Each row below holds a small network's activations on one input, seen along a few directions.
In each table, some parts of the input vary, and every possible input appears once, in random order.
Descriptions start from the smaller parts, as in this example, which fits no table here: one of 4 places along a line, together with either a single point or one of 11 places around a ring or (one of 2 separate values, together with one of 8 places around a ring).
Shared parts are said once, and a part with two or three values counts as separate values.

Other details of the inputs vary at random and push rows far along three fixed directions, the same in every table; ignore that.

Table:
R1: [ 13  25  39  40   9 -17  12  -6   3 -29  11  24]
R2: [  5  -9  -9 -25  12   0 -51   2  19   5  10  -9]
R3: [ 17   0 -26  -1  38 -20 -13 -17  10  -4   9  49]
R4: [ 20  16  -3  20  21 -43 -12  16  21   9  26  26]
R5: [-31  21  36  30  18  27  39  -6 -49 -19 -34   6]
R6: [  3 -25 -28 -42 -33  59  53 -28   8 -19  -4   1]
R7: [ 11   5   1  -7  17  43   2 -21  12 -18   3  14]
R8: [-56  -4  24  14 -44  -1  69 -16 -93 -24 -33  -2]
R9: [ -8 -27 -39 -37 -17  -8  10   9  -2  17  -2 -19]
R10: [-32   3  64  27 -25   5  40 -19 -60 -32 -23 -13]
R11: [ 10   4 -12  -4 -16  13  46 -35  17 -36  15  44]
R12: [ 60  38  -5  23  52 -21   4   3  62   7  33  47]
R13: [ 24  26  46  46  39 -28  -5  19 -14   8   1  -3]
R14: [ 63  10  -3  48  22 -22 -47 -24  44  39 -11   9]
R15: [ 18  -6  15  -8   1 -13 -30   9  13  11  17 -22]
R16: [ 61  22 -15  -4  20  16   3 -11  73 -10  37  39]
R17: [ -6   0  -5   3   6 -66 -57  57  13  37  21 -27]
R18: [ 38  -7 -35 -16  16 -22   0   2  21  13  17  22]
R19: [-34 -16 -53 -46 -52  56  69   7  -2  -3 -14 -10]
R20: [-44  -9   5 -11 -19 -54 -63  82  -9  54   6 -77]
R21: [-29 -20 -38   2 -36  20 -32 -30 -22  22 -48 -23]
R22: [ 46  28  23  21  25  15   7   1  53 -11  19  28]
R23: [  0  21  52  37  28 -17 -19 -20 -29 -31  -5  25]
R24: [ -7 -41 -68 -60 -30  43  29  10  10  22   2 -27]
R25: [-28   2  57  31 -26  -8  41 -29 -65 -38 -17   9]
R26: [ 27   6  -3  -4  10 -18 -20   6  51   2  30   6]
R27: [-27 -18 -42  -5 -62   9 -16  -4  11  35 -34 -37]
R28: [  1 -15 -60 -45   7  17 -11   3  18   9  -1   2]
R29: [ 19  25  39  23  34   3  -4 -35  -1 -30  -1  37]
R30: [ 14  16  11  10  -5  40  32  -4  25 -18  12  11]
R31: [ -6  -5 -26 -15  19  23  -4  12   1  10  -4  -8]
R32: [-43 -10  93  42  -8 -90 -80  53 -61  19  -7 -74]
R33: [  4  -8  -5 -11  13 -10 -23 -29   4 -19   8  34]
R34: [-32  16  61  31   6  27  16 -13 -45 -32 -27  -2]
R35: [  6  21  39  34  16  19  51  -3 -28 -10 -16  10]
R36: [-57 -40 -35 -54 -19 -39 -68  46 -27  44  -9 -66]
R37: [-14  -9 -25 -19  13 -24 -29   8 -13  12  -2   3]
R38: [ -1 -37 -39 -51 -34  47  17  -6  18   2   7 -24]
R39: [ -7   2 -33 -15 -15  41  48  12  15   6   5   0]
Description of these inputs: one of 3 separate values, together with either a single point or (one of 2 separate values, together with one of 6 places along a line).
The inputs of R16 and R15 match in every part but the choice among 3 separate values. If R11 is changed in the same way as R16 into R15, which row does it become?
Answer: R25
Change only the choice among 2 separate values in R35. List by row number the other rows that result.
Answer: R6
Which other rows agree with R29 in the choice among 3 separate values? List them by row number.
Answer: R2, R3, R5, R7, R21, R23, R28, R31, R33, R34, R36, R37
Change only the choice among 3 separate values in R12. List by row number the other rows that result.
Answer: R9, R36

Table:
R40: [  5  -1 -10   1   3   2  -6   4   6  10  -1  -2]
R41: [-12  15  47  43  17 -31 -24  10 -31   4 -17  -7]
R42: [ -2  19  38  37  18 -13  -6  -7 -20  -9 -13  11]
R43: [ -8   3  14   6   1 -10   0  10  -6  -1   5  -4]
R44: [-10   1  14   9  -7 -16 -12  16  -4  12  -3 -21]
R45: [-2 -4  5 -9 -1 -9 -7 11  3  3 11 -6]
R46: [-41  10  18  16 -49  57  99 -38 -60 -46 -40   9]
R47: [-13  -6 -12 -10 -21   5  10   4  -4   1  -1 -10]
R48: [ 3 -1 -5 -7 13  1 -2  2  6  0  7  3]
R49: [-11  -6 -13 -11 -14   5  22   3  -8   0  -3   0]
R50: [  8  25   5  18   0  65  92 -56 -17 -52 -17  55]
R51: [ -6 -11 -22 -25 -13  -2   2  10   6   8   6  -6]
R52: [  4  -4 -13 -10  -5  15  -1  -5  12   4  -2  -3]
R53: [  3   0 -15  -9   2   9   0   0   7   2   1   1]
R54: [ 20  -4 -15 -16  13   1 -23   4  27   8  16   2]
R55: [  9   2   1   5   6  -2   0 -25  -3 -12  -2  20]
R56: [ -7  -7  -8  -2 -13  -8  -5  14  -2  13   0 -14]
R57: [ -2  -7 -18 -14   4  -1  -2   9   2   8   0  -4]
R58: [ 16  18  14  29  21  -6  13 -21  -5 -13  -2  32]
R59: [ 11   9  -2   3  17  11  19 -10   3 -10   2  20]
R60: [-16   9  56  36  13 -28 -31  11 -32  -3 -11 -14]
R61: [ 16  10  19  10  28  -7 -10   4   8  -3  11  11]
R62: [-4  2  2  4  2 -7 16  7 -9 -3  1  2]
R63: [ -8 -20 -32 -27 -19  -1  -7 -15  -4   2  -5  -1]
R64: [  3  -4   0  -4  -5 -12 -24  15  13  15   7 -18]
R65: [-18 -13 -19 -22 -23  -3   0  14  -3   7   0 -19]
R66: [ -7 -19 -29 -29 -18  11   4 -16   1 -10   3   5]
R67: [-1  3  5  5 -7  8 18 -4 -1 -8  1  4]
R68: [ 27  -3 -20 -19  18   9 -10  -4  31   2  19  17]
R69: [ -7 -10 -14 -14 -10  11  -4   3   3   5  -1  -9]
R70: [ 10  -6  -9 -17   3   0   7   1  13  -4  16   8]
R71: [-10  14  36  31   9 -12 -12  10 -18   6 -11 -16]
R72: [ -6  -5  -2  -8  -6 -16 -18  19   6   9   7 -16]
R73: [-20  11  30  25  -5 -15   6  15 -30   0 -11 -13]
R74: [ -4  -5  14   0  -8 -15 -25  17   4  12   3 -24]
R75: [ 25  -1 -13 -10   9  14  -7  -9  30   2   8   8]
R76: [-17   0  11   7 -11   4  -2   5 -17   4 -15 -20]
R77: [ 20   4 -13  -8  16  13   5  -9  21  -3  10  22]
R78: [ -5  -7 -16 -11  -6   4 -10   7   5  10  -1 -12]
R79: [ -3  -5   4  -1  -7 -12 -19  15   7  13   5 -19]
R80: [  6  -5 -10  -4  -6 -10 -15  13  13  19   2 -15]
R81: [-34   6  45  29  -3 -27 -16   8 -44  -5 -14 -17]
R82: [-22 -15 -23 -19 -19   6  -1  11 -11   9 -10 -21]
R83: [  7  -7 -15 -15  -9   8   5  -3  18  -3  11   2]
R84: [ 25  -1 -22 -17   4  11   7  -8  31  -7  18  18]
R85: [ 71  50  48  60  72  -2  -1 -22  37 -16  21  60]
R86: [-7  3 20  9 -9  4 11 -3 -7 -8 -3 -7]
R87: [  9  17  19  29  10  10  14 -10  -6  -4 -12  10]
R88: [ 18   2 -24 -16   6  10  25 -10  20  -9  13  24]
R89: [ -6  -7  -7 -16  -4  -6   3  10   2   1   8  -5]
R90: [ 59  10   5  12  50 -37 -58  -7  46   8  29  29]
R91: [ 15 -10 -33 -16  -3   5   5 -26   9  -3  -2  23]
R92: [ -7   3   7  13  -2   6   6   0 -10   4 -13  -7]
R93: [-11   1  14  10  -2   4  -3   2  -8   1  -8 -13]
R94: [ -6   1  18   9   1   2  -8   3  -7   0  -4 -13]
R95: [ 13  -9 -40 -24   3  19  13  -9  20   4   5  15]
R96: [-34  -8  24   9 -11 -16 -20  10 -35   1 -19 -24]
R97: [-23 -18 -23 -23 -24   2   1  -6 -13  -2  -8  -6]
R98: [ -7 -14 -30 -29 -11  12   1   5   3   7   1  -6]
R99: [ -4  -7  -5  -2  -9 -15 -15  18   4  19  -1 -21]
The inputs of R79 and R99 match in every part but one. If R50 is changed in the same way as R79 into R99, which row does it become?
Answer: R82
The inputs of R56 and R83 match in every part but one. If R62 is changed in the same way as R56 into R83, which row does it become?
Answer: R70
Describe the family of inputs behind these rows.
Answer: one of 4 places along a line, together with either one of 3 separate values or (one of 2 separate values, together with one of 6 places along a line)
Change only the choice among 3 separate values in R60. List by row number the other rows that result.
Answer: R66, R90
